Here are a small network's activations along a few directions, averaged over the inputs that share one value of a field.
Values that are neighbours, or in one group, have similar rows; names and order tell nothing.
In the rows, zero is written as 500.
Random noise pushes rows far along 8 fixed directions. That doesn't count. These rows show it; they differ only by the noise:
[444 439 642 281 532 506 588 449 466 594 524 620 360 526 493 579 650 403
 462 459 528]
[663 619 455 579 337 453 615 655 486 544 435 382 390 541 370 440 295 458
 616 509 611]
[340 875 387 500 265 694 626 377 495 422 427 568 557 573 515 470 367 669
 381 576 309]
[573 473 456 682 562 347 511 418 366 445 506 309 439 488 419 430 388 535
 750 620 516]
[437 340 520 379 691 383 660 390 380 502 554 395 364 549 440 593 577 441
 577 552 435]
[499 383 438 480 471 575 453 499 588 442 418 591 521 324 667 549 722 509
 421 464 416]
[657 516 350 283 176 495 688 403 363 600 451 638 446 623 294 642 411 426
 379 466 508]
[265 512 646 437 704 583 472 439 546 413 510 683 527 488 688 516 632 526
 406 557 499]
[450 613 505 310 242 688 480 306 464 552 514 818 524 571 477 580 623 538
 308 451 397]
[573 484 441 349 327 402 690 394 388 575 352 513 384 388 483 564 511 431
 519 513 536]


Values of MUPE:
begi: [508 625 520 549 501 438 612 684 527 529 505 433 467 594 464 445 330 432
 550 536 569]
supe: [369 540 747 217 553 438 569 298 380 705 752 492 437 781 243 531 445 446
 516 402 470]
ser: [709 436 470 499 447 393 391 593 420 558 412 580 540 508 408 566 345 396
 458 504 862]
zenin: [490 435 327 444 437 588 481 439 530 419 469 602 565 439 585 585 639 509
 352 502 364]
nune: [495 491 446 580 628 646 418 651 562 398 597 441 548 630 458 575 494 546
 397 487 407]
rifus: [604 652 431 449 139 292 703 460 499 633 193 314 444  74 639 357 450 510
 642 451 507]
vifu: [740 371 630 457 357 414 292 511 476 690 589 771 556 615 375 444 523 356
 550 357 716]
fur: [593 683 644 525 386 449 504 521 386 707 537 385 394 576 291 405 253 471
 610 485 728]
ziga: [423 472 623 652 584 548 166 283 481 499 646 582 701 523 493 410 530 640
 511 496 483]
MUPE is arranged as a ring.
- Which values are neighbours of supe? Give them in the order they are listed. => rifus, ziga
- Which values are neighbours of ser? Give them in the order they are listed. => nune, fur

Values of RUVOT:
zosiz: [634 364 523 408 447 378 553 565 478 593 500 506 381 454 471 538 626 374
 594 464 538]
serul: [566 563 460 624 531 498 474 616 511 413 377 525 513 448 547 470 352 505
 497 573 721]
tuli: [605 548 347 689 462 406 400 407 326 369 395 656 742 555 461 529 143 564
 423 679 758]
loke: [617 506 522 540 438 424 493 599 532 577 512 393 494 490 410 432 366 466
 552 445 618]
vom: [522 665 536 352 240 562 615 374 388 613 448 523 303 477 422 544 529 484
 526 484 444]
kodo: [308 685 580 634 669 465 442 330 338 422 540 542 669 606 508 433 241 625
 501 692 598]
lib: [488 307 520 508 620 519 344 424 542 473 532 451 552 391 548 523 689 541
 490 413 409]
givas: [598 488 580 654 384 435 210 279 420 516 551 730 653 427 538 365 531 536
 614 536 591]
pozos: [573 455 402 531 473 335 634 404 371 464 426 361 388 452 451 505 458 469
 689 612 513]
kug: [552 626 488 555 305 386 458 429 475 536 315 597 609 311 617 351 360 521
 555 528 704]
fus: [487 389 543 561 541 434 396 319 421 477 574 584 525 535 489 470 576 525
 618 550 435]
RUVOT is arranged as a ring.
- Going along RUVOT from kug by way of its neighbour givas, in what order are zosiz, serul, vom, fus met? => fus, zosiz, vom, serul
- Which values are neighbours of lib? Give them in the order they are listed. => loke, kodo
